A small network was trained on invented records. Each row is its activation on one of them, seen along a few directions.
After each row come some of the record's fields: Dedet, Fof, Vusit, Nul, Vizul, Solad, Nedut.
Other fields move the rows too, some of them a lot.
In the rows, 500 means zero.
Random noise pushes rows far along 4 fixed directions. That doesn't count. These rows show it; they differ only by the noise:
[378 583 392 217 537 313 366 354 426 496 621 626 426 455 307 515 575 460
 547 536 538 373 522 645 405]
[342 428 282 376 569 556 511 689 517 461 565 430 607 516 406 654 451 490
 480 498 399 482 664 581 548]
[469 509 351 331 562 430 394 507 582 432 561 525 456 506 338 603 475 315
 506 528 429 538 550 585 440]
[465 611 365 334 562 399 384 418 533 443 516 492 348 435 405 591 495 371
 512 530 513 515 545 525 415]
[509 578 363 453 492 439 403 617 675 447 467 492 450 459 366 644 484 225
 459 511 408 630 511 553 509]
[348 561 331 434 473 475 487 691 533 515 498 471 562 431 406 638 528 455
 457 487 447 489 587 584 588]

[489 443 362 324 587 497 422 559 554 430 570 461 495 556 446 591 440 386
 481 516 429 567 568 553 401]
{Dedet: n1, Fof: t3, Vusit: y1, Nul: p2, Vizul: e2, Solad: w1, Nedut: h2}
[357 553 464 317 624 513 462 340 365 380 585 388 408 444 534 496 519 683
 553 550 591 355 677 495 420]
{Dedet: n1, Fof: t3, Vusit: y4, Nul: p2, Vizul: e2, Solad: w2, Nedut: h2}
[438 618 518 322 510 424 382 461 429 423 485 569 450 444 484 494 595 483
 461 488 535 455 468 601 419]
{Dedet: n1, Fof: t3, Vusit: y2, Nul: p2, Vizul: e1, Solad: w1, Nedut: h2}
[536 730 537 539 323 310 473 564 520 722 398 731 500 408 452 529 595 403
 445 470 578 474 309 576 546]
{Dedet: n2, Fof: t3, Vusit: y5, Nul: p1, Vizul: e1, Solad: w1, Nedut: h2}
[565 494 390 588 573 702 524 689 677 381 370 295 491 513 651 667 343 348
 395 510 385 710 599 367 521]
{Dedet: n1, Fof: t3, Vusit: y4, Nul: p2, Vizul: e2, Solad: w2, Nedut: h1}
[423 338 512 565 520 632 642 630 453 517 532 449 643 550 588 465 452 706
 475 468 481 420 582 489 585]
{Dedet: n1, Fof: t1, Vusit: y5, Nul: p1, Vizul: e1, Solad: w2, Nedut: h1}
[399 333 423 484 510 576 530 687 526 459 618 488 715 612 328 519 466 532
 519 516 356 456 612 592 586]
{Dedet: n2, Fof: t3, Vusit: y4, Nul: p2, Vizul: e2, Solad: w1, Nedut: h1}
[399 374 440 486 658 594 551 438 432 354 623 291 459 490 462 463 432 681
 590 498 493 451 716 442 494]
{Dedet: n1, Fof: t1, Vusit: y2, Nul: p2, Vizul: e2, Solad: w1, Nedut: h2}
[374 489 335 400 475 429 580 572 364 765 573 702 669 541 435 544 492 608
 471 481 496 320 523 598 517]
{Dedet: n1, Fof: t3, Vusit: y5, Nul: p1, Vizul: e2, Solad: w1, Nedut: h1}
[476 321 417 528 535 545 657 491 417 650 609 568 633 610 475 483 421 666
 528 520 468 415 564 507 531]
{Dedet: n2, Fof: t1, Vusit: y5, Nul: p1, Vizul: e2, Solad: w2, Nedut: h1}
[586 683 470 414 540 393 345 403 611 405 419 504 262 428 483 584 501 256
 480 517 515 638 450 456 387]
{Dedet: n1, Fof: t3, Vusit: y2, Nul: p2, Vizul: e1, Solad: w1, Nedut: h2}
[480 320 531 398 510 407 487 430 503 533 682 665 622 611 249 382 545 484
 591 554 434 424 475 685 508]
{Dedet: n2, Fof: t1, Vusit: y4, Nul: p1, Vizul: e2, Solad: w2, Nedut: h2}
[496 678 519 692 368 441 551 641 578 596 405 456 465 363 472 539 576 451
 477 486 502 565 421 497 653]
{Dedet: n2, Fof: t1, Vusit: y2, Nul: p2, Vizul: e2, Solad: w1, Nedut: h2}
[588 638 545 712 375 538 485 672 616 527 260 469 445 429 654 580 519 342
 378 439 550 675 393 438 570]
{Dedet: n1, Fof: t2, Vusit: y5, Nul: p1, Vizul: e1, Solad: w1, Nedut: h2}
[347 666 679 390 355 347 407 374 313 542 484 672 506 385 561 355 767 661
 509 480 693 303 364 644 517]
{Dedet: n1, Fof: t2, Vusit: y4, Nul: p2, Vizul: e1, Solad: w2, Nedut: h2}
[380 554 477 320 537 443 459 373 389 448 555 485 446 444 483 472 551 601
 537 523 578 370 605 543 473]
{Dedet: n1, Fof: t3, Vusit: y4, Nul: p1, Vizul: e2, Solad: w4, Nedut: h2}
[635 466 529 505 552 514 483 391 564 414 498 468 412 558 529 492 396 432
 527 526 507 570 520 439 428]
{Dedet: n2, Fof: t3, Vusit: y5, Nul: p1, Vizul: e1, Solad: w4, Nedut: h2}
[344 351 475 253 532 458 479 476 247 565 679 651 713 591 491 406 602 710
 506 474 554 292 480 691 431]
{Dedet: n1, Fof: t2, Vusit: y1, Nul: p2, Vizul: e2, Solad: w1, Nedut: h2}
[459 482 487 522 427 452 514 511 498 587 561 582 569 478 360 430 553 508
 518 484 467 427 493 551 556]
{Dedet: n1, Fof: t1, Vusit: y4, Nul: p1, Vizul: e2, Solad: w1, Nedut: h1}
[688 532 498 417 545 368 345 302 612 409 498 502 267 506 462 525 448 229
 543 547 507 658 400 446 300]
{Dedet: n2, Fof: t2, Vusit: y1, Nul: p2, Vizul: e2, Solad: w1, Nedut: h2}
[465 649 604 480 403 290 401 352 534 514 559 590 378 386 312 372 633 428
 550 504 543 438 380 579 507]
{Dedet: n1, Fof: t1, Vusit: y2, Nul: p2, Vizul: e2, Solad: w1, Nedut: h1}
[333 289 391 286 533 513 575 613 344 622 691 677 831 633 375 551 493 607
 521 492 398 332 523 714 496]
{Dedet: n2, Fof: t2, Vusit: y2, Nul: p1, Vizul: e2, Solad: w1, Nedut: h2}
[496 484 385 339 618 456 446 354 426 532 590 462 402 536 528 539 421 547
 505 507 508 452 574 441 373]
{Dedet: n1, Fof: t3, Vusit: y1, Nul: p2, Vizul: e2, Solad: w1, Nedut: h1}
[472 440 461 719 504 649 676 607 511 532 470 322 529 478 603 516 410 652
 466 479 503 536 642 339 614]
{Dedet: n1, Fof: t1, Vusit: y5, Nul: p2, Vizul: e2, Solad: w2, Nedut: h1}
[486 522 368 486 643 587 573 420 465 493 518 325 377 427 590 583 371 596
 536 495 533 512 636 352 453]
{Dedet: n1, Fof: t1, Vusit: y2, Nul: p1, Vizul: e2, Solad: w1, Nedut: h2}
[542 548 328 288 670 514 431 387 504 454 528 475 377 514 518 643 370 382
 494 527 480 548 560 469 322]
{Dedet: n1, Fof: t3, Vusit: y2, Nul: p1, Vizul: e2, Solad: w1, Nedut: h2}
[409 568 568 598 389 473 583 525 443 593 497 520 530 398 524 448 582 671
 497 471 588 412 517 513 600]
{Dedet: n1, Fof: t1, Vusit: y5, Nul: p1, Vizul: e1, Solad: w2, Nedut: h2}
[309 514 373 440 432 491 501 723 507 554 539 527 655 470 377 591 558 509
 457 492 429 399 576 630 627]
{Dedet: n1, Fof: t3, Vusit: y4, Nul: p1, Vizul: e2, Solad: w1, Nedut: h1}
[703 493 555 502 617 569 431 339 599 334 442 411 347 552 648 505 406 288
 510 525 508 666 475 386 363]
{Dedet: n1, Fof: t2, Vusit: y4, Nul: p1, Vizul: e2, Solad: w4, Nedut: h2}
[492 624 462 566 386 378 550 452 432 767 470 637 480 425 462 473 560 560
 518 490 552 413 412 495 563]
{Dedet: n2, Fof: t1, Vusit: y4, Nul: p1, Vizul: e2, Solad: w1, Nedut: h1}
[402 543 521 452 538 479 517 315 316 510 586 445 398 430 484 418 553 752
 601 537 622 340 583 486 481]
{Dedet: n2, Fof: t1, Vusit: y4, Nul: p2, Vizul: e2, Solad: w1, Nedut: h2}
[396 389 535 600 506 593 690 586 360 548 517 414 634 511 612 442 535 828
 526 461 502 405 588 480 639]
{Dedet: n2, Fof: t1, Vusit: y2, Nul: p2, Vizul: e1, Solad: w2, Nedut: h2}
[426 244 431 322 629 549 570 428 393 468 699 529 644 694 414 440 395 664
 566 542 460 348 634 568 444]
{Dedet: n2, Fof: t3, Vusit: y5, Nul: p1, Vizul: e2, Solad: w4, Nedut: h1}
[489 301 530 471 552 590 528 501 470 450 582 525 619 671 525 453 467 535
 492 502 474 468 524 546 457]
{Dedet: n1, Fof: t2, Vusit: y5, Nul: p2, Vizul: e2, Solad: w2, Nedut: h1}
[515 568 436 733 469 605 650 558 526 560 367 304 407 399 661 537 425 610
 449 469 559 553 594 274 593]
{Dedet: n1, Fof: t1, Vusit: y5, Nul: p1, Vizul: e2, Solad: w2, Nedut: h1}
[381 299 391 322 569 538 534 631 422 557 663 643 729 648 394 560 448 564
 495 497 420 363 590 674 487]
{Dedet: n1, Fof: t3, Vusit: y5, Nul: p1, Vizul: e1, Solad: w1, Nedut: h2}
[516 334 605 278 456 356 331 428 529 452 688 810 655 674 177 375 590 269
 547 564 377 441 333 784 381]
{Dedet: n2, Fof: t2, Vusit: y4, Nul: p2, Vizul: e2, Solad: w1, Nedut: h1}
[448 659 558 662 452 608 562 528 440 461 301 288 426 372 844 518 552 658
 421 434 608 518 487 342 577]
{Dedet: n1, Fof: t2, Vusit: y2, Nul: p2, Vizul: e2, Solad: w2, Nedut: h1}
[555 284 499 615 575 702 533 675 715 292 529 299 576 578 434 523 380 364
 505 506 336 694 634 467 568]
{Dedet: n1, Fof: t1, Vusit: y4, Nul: p2, Vizul: e2, Solad: w2, Nedut: h2}
[564 595 713 610 290 480 407 670 654 449 383 628 613 476 534 474 681 271
 410 460 468 616 279 637 586]
{Dedet: n1, Fof: t2, Vusit: y4, Nul: p2, Vizul: e1, Solad: w2, Nedut: h2}
[451 486 439 523 402 458 556 747 509 622 513 555 679 508 463 558 543 543
 462 449 446 501 485 561 612]
{Dedet: n2, Fof: t3, Vusit: y1, Nul: p2, Vizul: e1, Solad: w1, Nedut: h2}
[630 444 468 327 607 442 414 318 479 484 575 543 404 573 521 532 410 381
 533 539 502 552 432 480 280]
{Dedet: n2, Fof: t2, Vusit: y1, Nul: p2, Vizul: e2, Solad: w1, Nedut: h2}
[482 619 463 469 547 487 514 437 456 470 430 380 394 408 618 529 484 537
 481 485 552 511 590 406 500]
{Dedet: n1, Fof: t3, Vusit: y2, Nul: p1, Vizul: e2, Solad: w4, Nedut: h2}
[403 395 482 704 437 682 638 759 564 465 491 322 670 462 514 513 486 606
 457 462 407 528 634 449 724]
{Dedet: n1, Fof: t1, Vusit: y4, Nul: p2, Vizul: e2, Solad: w2, Nedut: h1}

Here are new rows. What are their fields?
[355 624 590 199 458 349 335 372 322 487 607 724 519 458 383 406 688 565
 509 520 588 290 437 729 393]
{Dedet: n1, Fof: t3, Vusit: y4, Nul: p2, Vizul: e1, Solad: w1, Nedut: h2}
[604 498 566 530 488 451 444 412 528 493 464 566 406 545 513 472 471 393
 500 531 520 547 417 467 403]
{Dedet: n2, Fof: t2, Vusit: y5, Nul: p2, Vizul: e1, Solad: w1, Nedut: h1}
[570 689 519 414 520 419 415 386 513 460 438 515 332 439 530 544 504 429
 505 501 560 542 414 461 399]
{Dedet: n2, Fof: t3, Vusit: y2, Nul: p2, Vizul: e1, Solad: w1, Nedut: h2}
[509 373 537 495 527 605 534 581 491 440 452 480 596 552 620 532 470 539
 486 483 462 516 507 502 506]
{Dedet: n2, Fof: t2, Vusit: y4, Nul: p1, Vizul: e1, Solad: w2, Nedut: h2}
[565 553 522 578 580 485 474 323 602 386 486 323 261 398 491 464 459 464
 577 537 561 576 589 355 475]
{Dedet: n1, Fof: t1, Vusit: y4, Nul: p1, Vizul: e2, Solad: w2, Nedut: h2}
[389 497 460 312 467 375 408 579 503 507 599 687 614 528 298 527 598 399
 487 496 426 447 471 706 505]
{Dedet: n1, Fof: t3, Vusit: y2, Nul: p2, Vizul: e1, Solad: w1, Nedut: h2}
[555 317 494 347 582 422 485 282 423 558 686 675 502 670 300 385 458 507
 577 555 491 398 470 591 358]
{Dedet: n2, Fof: t1, Vusit: y5, Nul: p1, Vizul: e2, Solad: w1, Nedut: h1}
[468 538 520 427 501 377 487 379 436 551 610 580 457 479 358 436 564 535
 579 533 525 412 449 591 481]
{Dedet: n2, Fof: t1, Vusit: y2, Nul: p2, Vizul: e2, Solad: w1, Nedut: h2}
[451 577 666 483 359 423 413 512 505 490 472 629 576 488 502 391 686 441
 464 491 543 449 330 643 532]
{Dedet: n1, Fof: t2, Vusit: y4, Nul: p2, Vizul: e2, Solad: w2, Nedut: h1}
[628 600 628 587 423 440 455 389 545 492 388 553 367 469 616 465 513 409
 476 522 572 566 359 432 428]
{Dedet: n2, Fof: t2, Vusit: y5, Nul: p2, Vizul: e1, Solad: w2, Nedut: h1}
[651 615 467 457 511 378 348 421 713 380 512 522 340 485 304 577 461 158
 535 542 427 663 425 520 414]
{Dedet: n2, Fof: t3, Vusit: y2, Nul: p2, Vizul: e2, Solad: w1, Nedut: h2}
[543 725 560 457 419 295 368 381 539 542 487 638 361 400 371 487 594 372
 541 530 578 493 382 533 470]
{Dedet: n2, Fof: t3, Vusit: y4, Nul: p2, Vizul: e1, Solad: w1, Nedut: h2}
[411 318 470 448 640 659 584 552 344 405 526 370 597 578 631 535 432 711
 518 473 470 447 634 467 462]
{Dedet: n2, Fof: t2, Vusit: y2, Nul: p2, Vizul: e1, Solad: w1, Nedut: h2}
[458 438 515 428 544 566 521 494 380 478 502 428 563 526 718 465 526 664
 471 466 567 462 506 499 444]
{Dedet: n1, Fof: t2, Vusit: y1, Nul: p2, Vizul: e2, Solad: w2, Nedut: h2}
[614 364 497 553 615 615 549 457 528 465 519 418 430 613 545 511 352 503
 528 530 482 590 559 413 421]
{Dedet: n2, Fof: t1, Vusit: y5, Nul: p2, Vizul: e1, Solad: w1, Nedut: h2}
[403 387 382 393 610 645 568 594 411 485 560 447 613 592 561 578 391 668
 511 504 453 421 621 479 492]
{Dedet: n2, Fof: t3, Vusit: y4, Nul: p2, Vizul: e1, Solad: w1, Nedut: h1}
[433 576 531 432 332 350 455 519 426 726 518 804 652 508 418 445 661 458
 476 456 521 373 313 677 534]
{Dedet: n1, Fof: t2, Vusit: y4, Nul: p1, Vizul: e2, Solad: w1, Nedut: h1}
[391 494 480 325 618 379 458 172 351 505 692 511 340 461 364 378 519 679
 652 549 611 279 597 494 400]
{Dedet: n1, Fof: t1, Vusit: y4, Nul: p1, Vizul: e2, Solad: w1, Nedut: h1}
[368 587 485 502 464 412 542 399 386 631 549 500 445 397 446 417 573 693
 573 485 593 319 556 477 545]
{Dedet: n1, Fof: t1, Vusit: y4, Nul: p1, Vizul: e2, Solad: w1, Nedut: h1}
[324 340 512 469 478 589 620 639 360 525 545 485 772 561 565 472 530 726
 470 476 437 363 528 587 585]
{Dedet: n2, Fof: t2, Vusit: y2, Nul: p2, Vizul: e2, Solad: w2, Nedut: h1}
[563 485 477 471 473 321 505 314 447 726 586 707 483 548 349 410 517 489
 564 503 485 413 383 551 463]
{Dedet: n2, Fof: t1, Vusit: y2, Nul: p1, Vizul: e2, Solad: w1, Nedut: h1}
[549 381 488 235 622 427 374 302 481 457 682 709 521 662 350 472 494 332
 582 542 470 453 435 655 297]
{Dedet: n1, Fof: t2, Vusit: y4, Nul: p1, Vizul: e2, Solad: w1, Nedut: h2}
